Each row below holds a small network's activations on one input, seen along a few directions.
Each table varies a few parts of the input and shows all the possible inputs, shuffled.
A made-up example of a description, with smaller parts first: one of 6 places along a line, together with either a single point or one of 11 places along a line or (one of 3 separate values, together with one of 8 places around a ring).
Shared parts are said once, and a part with two or three values counts as separate values.

A family of inputs:
x1: 23, 6, -21, -4, 8, 4, -10, 3, 6, -5, -39, -8, -17, -24, 22
x2: 25, -4, -11, -10, 2, -11, 0, 4, 3, 7, -30, -13, -28, -10, 10
x3: 21, -6, -13, -3, 3, -4, -4, 8, 4, 9, -35, -17, -31, -10, 6
x4: 35, 5, 7, -7, -3, 13, -26, -3, 21, -17, -29, 4, 0, -19, 13
x5: -39, 0, 11, 8, -8, -6, 19, -2, -11, 8, 43, -6, 21, 39, -25
x6: -39, -1, 8, 13, -10, -9, 18, 0, -9, 6, 46, -7, 22, 40, -23
x7: 36, -6, 10, -12, -6, 8, -27, -11, 18, -11, -25, 9, 2, -18, 14
x8: 17, 5, -19, -8, 8, 0, -10, -6, 5, 0, -36, -8, -17, -27, 23
x9: -33, -3, 11, 9, -7, 1, 27, 0, -21, 1, 48, 0, 14, 35, -27
x10: -36, -2, 8, 8, -7, -1, 21, -2, -21, 7, 42, -1, 22, 37, -25
x11: 29, 8, -8, -3, 6, 14, -23, -6, 15, -21, -33, 1, -2, -26, 25
x12: -35, -7, 15, 7, 24, -19, 18, 23, -7, 37, 29, 46, -5, -27, -13
x13: -33, 0, 9, 12, -9, -4, 21, 3, -17, -2, 49, -5, 17, 41, -25
x14: 29, 4, -8, -10, -1, 12, -22, -11, 13, -19, -31, 4, 1, -30, 23
What is each input in this table made of?
Answer: either a single point or one of 5 places around a ring or (one of 2 separate values, together with one of 4 places along a line)
Which other rows does x3 become when the choice among 2 separate values takes its other values? List them by row number.
Answer: x2

A family of inputs:
x15: 0, -9, 13, -9, 4, 6, -4, -3, 8, 19, -13, 30, 2, -16, 8
x16: 13, -9, 9, 0, 1, -8, 6, 23, 7, 17, -8, 8, -26, -8, -12
x17: 7, 13, -7, -1, -3, -2, -14, -6, 11, -10, -17, -19, 9, 15, 14
x18: -6, -3, -23, -5, 12, -6, 18, 13, -16, 9, -11, 8, -9, -24, 6
x19: 6, -10, -6, -13, -6, 0, 6, -8, -5, 22, -21, -15, -13, 11, 7
x20: -9, 7, 7, 0, 18, -7, -15, -1, 16, 8, -5, 14, 1, -20, 14
x21: 17, 7, -9, 3, -2, 1, -14, 4, 1, -34, -3, -18, -6, 14, 11
x22: 29, -4, 5, 3, -17, 11, -12, 0, 10, -13, -10, -14, -3, 18, -4
x23: 28, 2, 19, 4, -14, 17, -18, -6, 16, -10, -2, 7, 6, -4, -6
x24: -43, 9, 5, 13, 7, -11, 16, -4, 4, 13, 41, -3, 23, 32, -17
x25: -18, -15, 24, 20, -17, -13, 13, 5, -8, 12, 49, 7, 11, 38, -37
x26: 3, 5, -7, 4, 15, -17, 5, 26, 0, -1, -1, -1, -23, -21, -3
x27: -3, -9, 0, -18, 2, -7, 7, 10, -5, 34, -20, 11, -13, -9, -1
x28: 10, -10, -3, -14, -16, 11, -9, -14, 1, 1, -21, -16, 8, 12, 8
x29: -3, 6, -13, -1, 8, -10, -3, -8, 5, 8, -16, -24, -13, 8, 5
x30: -42, 2, 5, 21, -1, -11, 14, 10, -13, -16, 57, -3, 5, 29, -25
x31: 13, -1, 10, -14, -19, 12, -11, -17, 10, 3, -12, 12, 20, -8, 10
x32: 23, -8, 3, 6, -5, 1, 3, 4, 4, 6, -11, -16, -25, 15, -8
x33: 21, 17, 5, 4, -2, 5, -18, -1, 10, -27, 5, 1, 9, -14, 6
x34: 9, 6, -12, -7, -9, 17, -2, -19, -3, -22, -3, 10, 22, -24, 8
x35: 16, -11, 25, 2, 5, 1, -14, 10, 14, 4, 1, 23, -9, -19, -4
x36: 4, 4, 6, 3, 19, -5, -15, 13, 6, -15, 9, 22, -12, -24, 12
x37: 13, 4, -12, 5, 8, -13, 2, 7, -5, -15, -5, -25, -21, 2, 2
x38: -36, -12, 18, -10, -6, 7, 22, -5, -14, 25, 28, 9, 26, 37, -30
x39: 3, -1, -24, -2, 4, 0, 21, -8, -20, -4, -14, -17, -9, -4, 10
x40: 9, 1, -19, -1, -7, 14, 3, -11, -15, -22, -17, -16, 10, 1, 13
x41: -4, -5, -11, -3, 13, 6, 2, -3, -8, -4, -2, 26, 5, -35, 16
x42: -51, -2, -6, 6, -7, 7, 33, -5, -38, -3, 42, 1, 24, 16, -14
x43: 4, 18, 3, 1, -1, 7, -20, -15, 19, -7, -8, -1, 15, -7, 9
x44: -13, 8, -7, 1, 17, -11, -2, 10, 8, 22, -14, -2, -14, -11, 2
What is each input in this table made of?
Answer: one of 5 separate values, together with either a single point or one of 5 places around a ring
Changing only the choice among 5 separate values turns x25 into x24. The same change can be made to x35. Which row results?
Answer: x20
List by row number the other rows that have the choice among 5 separate values in common with x28.
Answer: x15, x19, x27, x31, x38
Which other rows does x28 become when the choice among 5 separate values takes its other values? List them by row number.
Answer: x17, x21, x22, x40
Which other rows does x26 become when the choice among 5 separate values takes its other values? List them by row number.
Answer: x16, x18, x27, x44

A family of inputs:
x45: 5, -17, 23, 15, -19, 2, 3, 11, -5, -1, 25, -5, -7, 34, -34
x46: -12, -2, -18, -11, -13, 0, 27, -17, -30, -7, 14, -14, 15, 23, -3
x47: 15, 5, -12, 2, 4, 4, -18, 12, 7, -14, -20, -9, -11, -24, 11
x48: -34, -20, 1, -7, 24, -15, 33, 19, -17, 48, 8, 29, -18, -20, -9
x49: 11, -4, -9, -13, -1, 13, -14, -2, 4, 4, -33, 0, 0, -20, 13
x50: 12, -4, -8, -7, -3, 18, -11, -3, 0, -1, -34, -4, 1, -12, 14
x51: 28, -5, 0, -11, -2, 5, -7, -14, 14, 1, -24, 10, -2, -6, 16
x52: -26, 12, -4, 14, 2, 7, 9, -7, -17, -27, 36, 10, 31, -1, -2
x53: 30, 7, 2, 2, 5, 0, -10, 1, 8, -16, -10, 2, -16, -9, 16
x54: 18, 3, -11, 5, 5, 8, -11, 13, -2, -21, -19, -11, -12, -15, 13
x55: 20, 7, -7, 3, 5, -4, -21, 4, 16, -13, -18, -3, -10, -29, 11
x56: 25, -2, 4, -15, -4, -1, -14, -15, 16, 9, -25, 10, -3, -18, 14
x57: -28, 3, -6, 1, -5, -9, 12, -4, 3, 24, 3, -32, 5, 44, -11
x58: -31, 2, -3, 5, -3, 19, 11, -17, -16, -13, 29, 16, 39, 2, 1
x59: -30, -7, -3, 10, 28, -26, 24, 36, -19, 31, 19, 18, -30, -23, -7
x60: 1, -22, 27, 4, -24, 11, 4, 2, -5, 14, 17, 0, 2, 34, -33
x61: 26, 6, -3, 3, 3, -1, -8, 2, 7, -18, -19, -7, -12, -9, 10
x62: -33, 5, 31, 1, -3, -2, -1, -5, 11, 16, 41, 23, 31, 17, -17
x63: -8, 6, -19, -1, -6, -10, 24, -9, -28, -21, 20, -22, 6, 20, -7
x64: -23, 8, -8, 12, 1, -18, 12, 6, 3, 9, 11, -37, -4, 42, -15
x65: -29, 13, 27, 13, 3, -13, -5, 6, 12, -1, 48, 17, 21, 16, -20
x66: 20, -2, -1, -11, -2, 15, -5, -8, 7, 1, -30, 1, -7, -5, 12
x67: 29, 8, -1, -4, 4, -10, -17, -1, 17, -11, -10, 2, -16, -19, 12
x68: 15, 1, -3, -12, -1, 7, -16, -10, 14, 8, -30, 7, -2, -23, 16
What is each input in this table made of?
Answer: one of 2 separate values, together with either a single point or one of 5 places around a ring or one of 6 places around a ring
Which other rows does x45 become when the choice among 2 separate values takes its other values? List them by row number.
Answer: x60
Which other rows does x63 become when the choice among 2 separate values takes its other values? List them by row number.
Answer: x46
Which other rows does x56 become when the place on the ring of 6 takes its other values? List them by row number.
Answer: x49, x50, x51, x66, x68

A family of inputs:
x69: -11, -4, 11, 7, -16, 6, 8, -1, -8, -4, 22, -15, 12, 41, -21
x70: -24, 8, 9, 0, -3, 2, 1, -15, 1, -2, 25, 7, 30, 15, -1
x71: -48, -3, 0, 7, 6, -16, 27, 10, -16, 27, 32, -5, 4, 25, -20
x72: 13, 5, -2, 3, 5, -1, -13, 4, 11, -10, -11, -1, -9, -14, 12
x73: 19, 5, -10, -6, 2, -1, -8, -2, 7, -7, -23, -11, -11, -8, 12
x74: 14, -3, 0, 0, 3, 9, -8, 2, 6, -1, -16, 9, -4, -18, 7
x75: 18, 0, -8, -10, -1, 3, -6, -6, 2, -2, -24, -7, -11, -10, 14
x76: 15, 2, -2, 1, 5, 1, -12, 5, 10, -7, -14, 5, -6, -20, 6
x77: -15, -8, 24, 5, -1, -8, 9, 9, -1, 17, 31, 17, 0, 13, -20
x78: 16, 8, -8, -1, 4, -5, -11, 1, 10, -7, -18, -9, -11, -11, 10
x79: -27, 1, -3, 11, -2, -4, 25, 2, -26, -12, 42, 1, 14, 17, -18
x80: 16, -5, -7, -11, -1, 5, -5, -5, 2, 4, -26, 1, -5, -14, 11
x81: 13, -6, -3, -6, -1, 9, -6, -4, 3, 3, -20, 8, -3, -18, 8
What is each input in this table made of?
Answer: either one of 5 separate values or one of 8 places around a ring

A family of inputs:
x82: -15, 0, -2, 0, -21, -8, 14, -9, -9, 21, 15, -6, 11, 34, -6
x83: -48, 9, 1, 13, 10, -8, 7, 6, 11, 22, 25, 8, 7, -1, 6
x84: -26, -1, 8, 12, 20, -1, 14, 16, 1, -12, 31, 14, 5, -13, -11
x85: 15, 5, -39, -5, 6, -2, -19, 12, 1, -23, -48, -37, -16, -27, 21
x86: -11, -3, -1, 8, 1, -8, 25, -4, -14, -8, 33, 9, 2, 2, -10
x87: 29, 7, -13, -13, -1, 29, -2, -25, -1, -36, -24, -1, 15, -5, 36
x88: 1, -16, 10, -6, 2, 0, 20, -10, -16, -15, 21, -12, 2, 18, -36
x89: 40, -5, -4, -10, 20, -15, -5, 14, 8, 26, -46, 12, -49, -30, 25
x90: 0, 0, 20, 2, -2, 11, 6, 6, -18, -6, 17, -10, -7, 24, -40
x91: -13, 8, 7, 8, -6, 1, 3, 8, -6, 26, 3, -5, 13, 40, -24
x92: -35, -2, -5, 2, -6, -15, 14, -8, 0, 16, 26, 5, 14, 10, 14
x93: 41, 21, 14, 4, -12, -3, -46, -9, 38, -17, -15, -1, -3, -5, 16
x94: 23, -23, 4, -15, -11, 19, -31, 1, 5, 5, -38, 27, 7, -49, 10
What is each input in this table made of?
Answer: either one of 5 separate values or (one of 2 separate values, together with one of 4 places along a line)
Which other rows does x90 become when the place on the line of 4 takes its other values? List them by row number.
Answer: x84, x86, x88

A family of inputs:
x95: -4, 1, -2, -7, 5, -2, 4, -5, -5, 4, -7, 6, -4, -14, 18
x96: 1, 3, -1, -4, 9, -9, -6, 6, 7, 14, -11, 0, -17, -9, -6
x97: -1, -1, 11, -9, 3, 5, -5, -8, -6, 7, -7, 10, 2, -13, 4
x98: 11, 4, -1, -1, 3, 11, -4, 0, 6, -21, 5, 7, 6, -4, 1
x99: 7, -1, -11, 6, 14, -13, 2, 6, 7, 13, -4, -2, -23, -8, 8
x100: 7, 3, 1, 3, -3, 11, -11, -9, 18, -4, 0, 1, 13, -1, -1
x101: 7, -1, -7, -4, -12, 14, -3, -2, -3, -13, -7, -15, -4, 8, 0
x102: 3, -5, -4, -4, 7, -3, 5, 17, -6, 8, -10, 1, -17, -14, 4
x103: 12, -2, 8, 1, -9, 4, -12, -13, 7, -6, 9, 5, 10, -5, -3
x104: 2, -6, 1, 0, 0, 5, -1, 11, 0, 18, -12, 4, -17, -13, -2
x105: 0, -10, -4, -2, 12, -3, 0, 9, 2, 20, -20, -3, -8, -9, 0
x106: 3, -1, 16, 3, 3, 2, -9, 0, 7, 2, -3, 14, 1, -15, -1
x107: 7, 7, -9, 2, -6, -7, -4, 6, 3, -18, -10, -20, 4, 13, 5
x108: 6, 1, -2, 4, 6, -1, -2, 3, 2, -4, -1, 15, -4, -16, 3
x109: -37, -10, 28, 17, 0, -7, 8, 4, 0, 8, 52, 13, 16, 36, -29
x110: -36, 16, 7, 16, 3, -11, 22, 5, -17, -2, 57, 3, 4, 27, -18
x111: 3, -2, 0, -2, -5, 0, 6, 4, -6, -5, -5, 13, -5, -18, 9
x112: 1, 5, -10, -5, -7, 5, -4, -3, -2, -9, -12, -22, -1, 10, 6
x113: 14, 3, -2, -10, -5, 0, 4, -9, -8, -15, 0, 4, 13, 1, 9
x114: -4, 12, -7, 3, 9, -2, -5, 6, 4, 4, -1, 3, -8, -16, 10
x115: 12, -2, 0, -1, -15, -2, -4, 0, -6, -13, -16, -8, 9, 15, -5
x116: 11, 4, -1, 0, -3, 3, -12, -3, -3, -19, -1, -16, -4, 11, -2
x117: -2, -3, 6, -4, 5, -1, -8, -7, 13, 12, -2, 11, 1, -18, 3
x118: -3, -5, -11, 2, 8, -8, 4, 11, -1, 13, -15, -5, -20, -9, 9
x119: 7, -5, 9, -7, 5, -9, -5, 8, 4, 10, -10, 5, -11, -13, -15
x120: 8, 2, -10, 0, -9, 6, -5, 1, -1, -6, -18, -15, 9, 18, 1
x121: -48, -7, -4, -3, 4, 0, 36, 5, -30, 8, 46, -4, 11, 26, -17
x122: 3, 8, -4, -5, -5, 7, -3, -14, 4, -1, -7, 0, 10, 4, 6
x123: 14, -1, -5, 9, -15, -11, -4, -1, 11, -10, -9, -10, 7, 13, -1
x124: -3, -5, 2, -5, 6, 3, 0, -9, 3, 15, -7, 10, 4, -15, 14
x125: 15, -4, 7, 9, -10, 10, -6, -4, 13, -15, -5, -6, 1, 12, -10
x126: 8, 2, 2, -2, 13, -3, 1, 13, 1, 7, 0, 3, -23, -13, 3
x127: -45, -17, 11, 4, -3, -3, 32, -4, -19, 22, 36, 5, 21, 38, -26
x128: 9, -2, 1, 2, -8, 13, -4, -13, 1, -5, -2, 7, 6, -7, -2
x129: 5, 11, -7, -1, 0, -1, -5, -1, 6, -9, 0, -10, 10, -5, 7
x130: 7, 5, -6, -7, -1, -2, 0, -10, -7, -10, -5, -3, 10, 3, 19
What is each input in this table made of?
Answer: one of 4 separate values, together with either a single point or (one of 2 separate values, together with one of 4 places along a line)
